Here are a small network's activations along a few directions, averaged over the inputs that share one value of a field.
Related values have similar rows: they may be neighbours, one step apart, or belong to one group.

Other fields shift rows strongly along two fixed directions, in all tables alike. That doesn't count.

Values of V:
v1: [-28 -24  64 -42 -44   0 -46 -25 -20  60  77   1 -54  34 -15  -4  29  58
 -67  26 -31]
v7: [-19  32  62   5 -31  10 -14 -34  -9  12  47   4  14  32 -25 -12   6  33
  10  34 -45]
v6: [ 18  -4 -65   3  46 -10  24  36  -1 -33 -55  -4  13 -39  13   6 -28 -48
  13 -42  57]
v4: [ 31 -95 -36   1 -13   4 -20  -2  53  20 -55   6 -51 -20  44  23  51  -3
 -46  -5  -3]
v5: [  9  56 -34  43  37   1  29  33  17 -52 -29  -7  53 -29 -16  -4 -54 -46
  48 -13   8]
v8: [  0   5 -11 -15  11  -8  13  -3 -24  -5  -7  -1   3   1   7   1   7   1
  17 -12  24]
v2: [-28  89  62  -1  -3   5  30 -34 -49 -35  34  -7  66  29 -29 -20 -18  12
  80  16 -18]
v3: [ 17 -58 -41   5  -3  -2 -18  29  34  34 -11   8 -44  -9  20  10   6  -8
 -55  -4   8]
V is arranged as a ring.
- Name the neighbours of v5, in listed order. => v7, v3
- Name the neighbours of v2, in listed order. => v4, v8

Values of C:
c8: [ -6  13  34   8 -19   8  -6 -20   6   1  19  -5   6  15 -12  -2  12  16
  12  23 -36]
c3: [  8 -69   0 -14 -26   1 -25 -20  30  30 -19  10 -47  -3  35  14  51  22
 -47   2 -13]
c2: [ 11 -68 -22 -17 -10  -3 -31  17  22  42   1   2 -63  -7  15  13  23  10
 -71  -1   5]
c1: [ 40   3 -98  53  54  -3  43  54  35 -49 -79  -5  39 -42  12   8 -42 -79
  48 -35  41]
c5: [ 10 -26 -37  -4  14  -6   5  25   3   5 -20   5 -13 -13  17   4  -8 -16
 -18 -20  31]
c6: [-25  45  46   0 -17   1 -12 -12 -15  11  54   3   9  21 -27 -12 -14  29
  -2  23 -29]
c7: [-12  11  37 -17 -13   4   1 -30 -26   3  19  -3   8  21  -7  -7  16  16
  16  11  -9]
c4: [-25  90  40  -8  18  -3  26 -14 -56 -43  24  -5  61   8 -33 -18 -37   3
  63  -3  11]
C is arranged as a ring.
- Name the neighbours of c7, in listed order. => c3, c4
- Name the neighbours of c2, in listed order. => c5, c6
